A small network was shown many inputs. Here are its activations along a few directions, one row for each input.
In each table, some parts of the input vary, and every possible input appears once, in random order.
A made-up example of a description, with smaller parts first: one of 2 separate values, together with either a single point or one of 11 places around a ring or (one of 4 places along a line, together with one of 8 places around a ring).
Shared parts are said once, and a part with two or three values counts as separate values.
In the rows, zero is written as 128.

Rows:
row 1: [117 119 140 142 120  85 177 109 124 131 142 148 104 135 106 121 140 123
 150 117]
row 2: [105 117 145 127 127  96 169 138  99 161 100 137 110 141 101 114 124 149
 151 112]
row 3: [112 139 144  88 129 128 145 126 137 142 128 133 112 132 129 125  98 175
 131 141]
row 4: [111 139 132 108 126 114 153 107 143 132 169 138 127 130 155 126 124 150
 133 126]
row 5: [133 108 141 139 127 100 161  95 128 138 156 139 129 133 122 150 128 144
 144 120]
row 6: [129 104 149 121 131 123 153 105 100 148 114 122 124 146  93 139 118 166
 127 127]
row 7: [156 163 107 187 160 164  58 173 176 139  60 117 135 105 115 110 139  94
 122 126]
row 8: [117 124 151  95 113 119 110  92 119 117 167 118 152 169 161 129 162 127
  92 143]
row 9: [154 122  73 168 118 239  96 158 137  90 108 142 131  78 154 157 117  66
 129 128]
row 10: [109 130 152  68 113 131 111 118 110 144 124 113 131 160 152 117 127 152
  99 154]
row 11: [166 145  76 164 144 109  74 188 136  67 141 100 152  79 121 122 131  63
 129 114]
- Describe the family of inputs behind these rows. => either one of 3 separate values or (one of 2 separate values, together with one of 4 places along a line)
- Change only the choice among 2 separate values in row 4. List by row number the other rows that result. => row 3
- A walk changes only the place on the line of 4. It starts at row 2 and steps to row 6. List the rest of the walk in order. => row 3, row 10

Rows:
row 12: [125 119 114 146 128 134 141 144 120  90 146 133 135 114 122 144 131 107
 139 118]
row 13: [141 114 112 173 134 121 137 132 122 111 136 129 139 113 112 141 142 101
 143 108]
row 14: [135 120 105 130 117 141 131 138 120  88 153 130 129 108 135 140 123 100
 131 127]
row 15: [125 126 119 141 132 165 117 156 120 136  91 128 132 118 125 132 120 123
 133 124]
row 16: [134 129 113 183 142 124 143 135 140 104 130 138 126 113  99 129 146 100
 144 106]
row 17: [139 138 118 114 129 182  93 131 141 133 112 121 134 121 151 133 113 134
 109 143]
row 18: [142 149 121 115 124 130  86 123 155 119 138 115 131 126 154 115 136 108
 106 149]
row 19: [141 127 106 124 120 151 114 118 128 105 159 126 140 115 157 136 130 109
 115 127]
row 20: [141 133 112 131 115 143 113 106 150 106 164 130 130 117 161 133 139  97
 117 141]
row 21: [138 144 116 172 150 108 113 153 140 129 101 121 129 118  98 107 144 107
 135 109]
row 22: [142 129 121 158 143 107 109 150 126 125 109 116 139 122 104 122 139 111
 132 115]
row 23: [134 136 119 177 147 155 119 147 140 150  75 131 124 117 102 118 135 117
 138 113]
row 24: [138 141 123 121 121 176  93 119 153 140 111 129 124 126 159 125 127 116
 109 150]
row 25: [ 78  99 193  62 104  41 235  52  95 171 190 154 107 184 129 133 123 210
 147 126]
row 26: [144 145 116 108 132 136  87 137 140 113 138 111 140 121 147 123 122 124
 106 139]
row 27: [ 78 112 203  49 113  28 207  70  98 185 164 139 107 194 122 115 120 222
 137 136]
row 28: [131 134 119 134 138 116 112 163 128 109 123 117 137 116 118 127 124 118
 133 125]
row 29: [135 134 114 115 124 130 103 154 117 107 122 115 130 119 129 118 124 108
 118 132]
row 30: [132 128 116 121 123 173 110 150 124 122 101 128 123 115 132 133 111 121
 123 138]
row 31: [139 124 125 163 143 151 116 145 134 140  87 126 132 118 105 138 125 125
 137 122]
row 32: [ 75 105 202  53 109  74 209  66  98 204 137 151 100 193 127 126 114 231
 138 139]
- Describe the family of inputs behind these rows. => one of 3 separate values, together with either a single point or one of 6 places along a line
- The inputs of row 29 and row 30 match in every part but the choice among 3 separate values. If row 28 is changed in the same way as row 29 into row 30, which row does it become? => row 15
- Change only the choice among 3 separate values in row 27. List by row number the other rows that result. => row 25, row 32
- List by row number the other rows that have the choice among 3 separate values in common with row 14. => row 12, row 13, row 16, row 19, row 20, row 25

Rows:
row 33: [140 120 108 206 147 181 156 125 134 137  84 154 115 113  86 137 135 115
 149  93]
row 34: [139 116 115 140 115 232 122  94 142 119 125 146 128 118 153 168 128 120
 109 143]
row 35: [ 67  92 199  22  98  28 245  80  60 174 177 136 115 179 119 144  97 237
 150 127]
row 36: [164 145  93 127 121 127  97  98 169  85 194 116 137 102 164 136 141  97
 104 142]
row 37: [160 137 117 202 155  73 118 128 159  99 152 121 143 108  94 128 153  93
 143 103]
row 38: [151 109  97 149 102 181 111  97 130 104 166 139 145 110 183 158 150  74
 119 128]
row 39: [143  84  82 154 120 149 127 159  78  98 145 115 165  91 138 166 119  90
 150 103]
row 40: [128 155 122 106 128 209  96 114 164 165 105 150 109 124 173 115 104 147
 107 151]
row 41: [137 125 104 130 132  98 119 175 125  49 168 107 149  94 116 149 118  91
 141 131]
row 42: [ 60  96 216  91 116   9 249  56 101 197 161 164  94 207  95 122 151 224
 162 120]
row 43: [ 70 109 206  27  87  67 226  17 113 179 203 151  98 201 168 123 119 220
 123 160]
row 44: [155 133 105  90 137 122  78 172  89 151  87  97 124 116 122 100  87 148
 111 133]
row 45: [143 139 111 104 151  87  74 182 106 104 135  82 170 122 129 119 115 132
 113 120]
row 46: [151 144 137  88 115 151  56 109 146 153 101 110 127 148 157 118 128 130
  83 170]
row 47: [128 179 120  92 119 127  75 135 169  88 155 118 124 134 167  91 149  92
  89 152]
row 48: [141 118  86 218 129 130 152 128 121 122 121 139 131  99 114 130 165  69
 152  90]
row 49: [117 106 102 140 120 207 151 173  98  87 104 140 120  93 107 155  99 117
 145 119]
row 50: [150 132 158 158 151  98  83 142 141 170  61 112 133 153  85 109 145 123
 122 130]
row 51: [120 169 141 163 154  75 103 166 162 103 114 118 131 135  93  81 168  84
 125 120]
row 52: [101 135 132 109 130 181 123 195 122 126  74 131 118 111 123 129  91 145
 142 139]
row 53: [122 145 138 173 160 155 128 146 160 178  57 143 114 129 100 110 126 141
 148 112]
- The inputs of row 39 and row 38 match in every part but one. If row 35 is changed in the same way as row 39 into row 38, which row does it become? => row 43
- Describe the family of inputs behind these rows. => one of 3 separate values, together with either a single point or one of 6 places around a ring
- Change only the choice among 3 separate values in row 34. List by row number the other rows that result. => row 33, row 49

Rows:
row 54: [107  62 176  87  94  55 199  81  60 145 176 137 132 171 123 163 133 159
 145 129]
row 55: [111  68 191  96 117  77 175  90  72 194 118 127 139 180 105 165 118 204
 145 131]
row 56: [ 97  94 183  88 121  90 207  52  95 217 147 143 127 178 139 143 109 225
 142 122]
row 57: [110 125 172  73 122   4 196  77 121 133 200 132 104 161 105 113 124 182
 137 130]
row 58: [134 140  83 170 135 220 115 180 129  87  72 139 118  85  98 130 123  70
 129 111]
row 59: [ 57 126 189  63  99  81 208  85 115 188 133 159  89 182 139 105 138 192
 142 137]
row 60: [152 159  89 170 130 160  46 177 155 103  70 101 123 104 129  84 159  36
 106 149]
row 61: [161 135  84 188 166 213 101 169 138 108  83 119 155  78  94 158 110 109
 128  97]
row 62: [178 153  90 187 159 151  30 166 166 123  81  82 160  97 126 112 147  75
 108 134]
row 63: [ 79 115 174  74 108  52 216  64 117 157 204 150 119 167 151 127 141 184
 144 123]
row 64: [174 143  93 219 163 172  52 141 183 135  84 121 149 103 125 136 159  81
 123 123]
row 65: [ 86 133 192  84 150  52 185  86 128 181 148 125 127 180 105 115 113 240
 135 128]
row 66: [146 150  97 150 129 145  56 220 126  89  74 109 135  95 124 103 125  51
 125 135]
row 67: [174 150  88 162 162 144  31 202 127 112  84  88 176  88 118 127 122  92
 114 107]
row 68: [140 138 107  46  95 187  86  93 147  82 201 127 135 116 212 151 104 130
  85 168]
row 69: [177 140  86 212 133 149  76 133 177  79 141 137 144 100 145 138 167  32
 128 120]
row 70: [159 139  69 159 134 121  55 197 121  63 140  92 163  74 137 127 137  48
 122 121]
row 71: [ 83 121 188  82 131  73 191  74 128 207 145 139 126 176 134 129 125 229
 143 124]
row 72: [146 145  82 204 134 225  96 149 153 103  78 149 108  93 110 115 154  60
 119 113]
row 73: [ 60 139 193  65 119  60 202  97 115 162 136 144  90 187 111  90 126 203
 134 141]
row 74: [ 90 137 188  62 115  32 189  99 119 164 131 141  75 175  91  89 121 189
 133 146]
row 75: [185 157  73 176 135 137  46 153 150  70 139  95 159  96 141 108 165  25
  94 117]
row 76: [167 130  74 218 132 190 109 134 162  69 146 143 133  76 128 147 148  53
 137 111]
row 77: [164 135  77 168 168 179  78 207 118 104  88 105 165  83 109 143 101 117
 133  92]
row 78: [150 141 130  57 122 202  63 106 156 137 139 112 144 129 191 151  89 170
  81 176]
row 79: [119 152 126  33  90 217  82 116 144 117 130 136 102 132 198 126 100 137
  84 184]
row 80: [116 131 186  81 144  24 171  86 133 183 142 122 111 168  87 115 108 227
 136 133]
row 81: [134 134  86 156 133 180 102 224 117  81  78 127 123  89 116 120 105  78
 148 119]
row 82: [ 71  99 184  69  90  97 224  64  82 199 134 162  90 184 145 119 122 188
 142 135]
row 83: [148 150  93 202 134 181  68 154 172 116  74 139 114 110 127 108 171  41
 118 137]
row 84: [ 81 127 178  76 127  31 210  77 117 131 207 135 120 173 123 113 129 195
 136 126]
row 85: [157 124  69 166 137 153 107 204 116  50 146 117 152  74 130 146 107  71
 148 102]
row 86: [ 85  73 192  77  86  84 192 102  59 176 105 146 102 187 111 141 130 167
 144 144]
row 87: [154 125  75 185 134 185 129 166 137  53 141 132 143  68 116 162 116  63
 145 109]
row 88: [163 132  81 225 162 214  85 141 168 125  87 126 139  79 108 145 140 102
 131 114]
row 89: [ 92  87 168  80  97  69 231  42  84 167 205 154 120 169 157 141 125 182
 145 120]
- Describe the family of inputs behind these rows. => one of 3 separate values, together with either a single point or one of 5 places along a line or one of 6 places around a ring
- The inputs of row 82 and row 56 match in every part but the choice among 3 separate values. If row 73 is changed in the same way as row 82 into row 56, which row does it become? => row 65

Rows:
row 90: [142 157 105  55 105 151  79 115 147  88 185 115 131 118 194 120 112 116
  84 162]
row 91: [136 116 122  70  85 181 123  65 128 118 186 144 122 140 203 150 122 124
  95 158]
row 92: [ 91 108 173 120 129  43 200 134  90 168 114 129 123 153  87 121 120 167
 167 110]
row 93: [171 145  89 198 163 161  60 177 150  93  83 106 143  96  85 123 143  82
 116 116]
row 94: [ 79 117 178  93 121 115 185 105 116 197 101 160  98 170 118 126 119 206
 146 130]
row 95: [116  99 102 188 132 155 174 169  86 120  97 149 134 102  99 148 127  96
 171  82]
row 96: [111  99 117 109 102  84 203 112  85  83 212 152 124 123 144 144 123 112
 153 105]
row 97: [143 129  96 232 163 130 131 158 138 105 101 123 140  95  70 126 158  85
 152  89]
row 98: [140 124 101 156 122  61 139 102 127  83 217 120 152 117 144 127 168  85
 131 104]
row 99: [155 148  96 147 145 226  60 160 153 119  71 109 133 100 124 128 111 119
 100 145]
row 100: [141 160 154 116 150  42  73 156 146 147  99  90 139 147 101  90 138 134
 113 140]
row 101: [111 143 160 150 150  11 147 138 134 159 119 107 136 147  87  92 153 138
 150 111]
row 102: [169 143  97 120 131  88  64 135 145  60 194 103 146 111 151 119 154  78
 102 134]
row 103: [118  98 121 175 134 219 172 129 121 146  83 163 117 115 107 169 110 146
 157 111]
row 104: [136 124 118 146 124 250 115 122 139 137  72 146 113 120 130 146 111 125
 114 142]
row 105: [114  94 130  99 103 149 177  88 115 114 193 162 119 128 172 166 122 142
 144 130]
row 106: [106 137 183  64 111 132 129 102 134 193  89 133 106 171 148 114 106 179
 113 167]
row 107: [123 164 162  66 133 108  73 138 150 174  87  95 128 150 139  95 107 171
  97 169]
- The inputs of row 103 and row 94 match in every part but one. If row 97 is changed in the same way as row 103 into row 94, which row does it become? => row 101
- Describe the family of inputs behind these rows. => one of 3 separate values, together with one of 6 places around a ring
- Change only the place on the ring of 6 in row 90. List by row number the other rows that result. => row 91, row 96, row 98, row 102, row 105
- Change only the choice among 3 separate values in row 91. List by row number the other rows that result. => row 104, row 106
- Change only the choice among 3 separate values in row 99. List by row number the other rows that result. => row 90, row 107
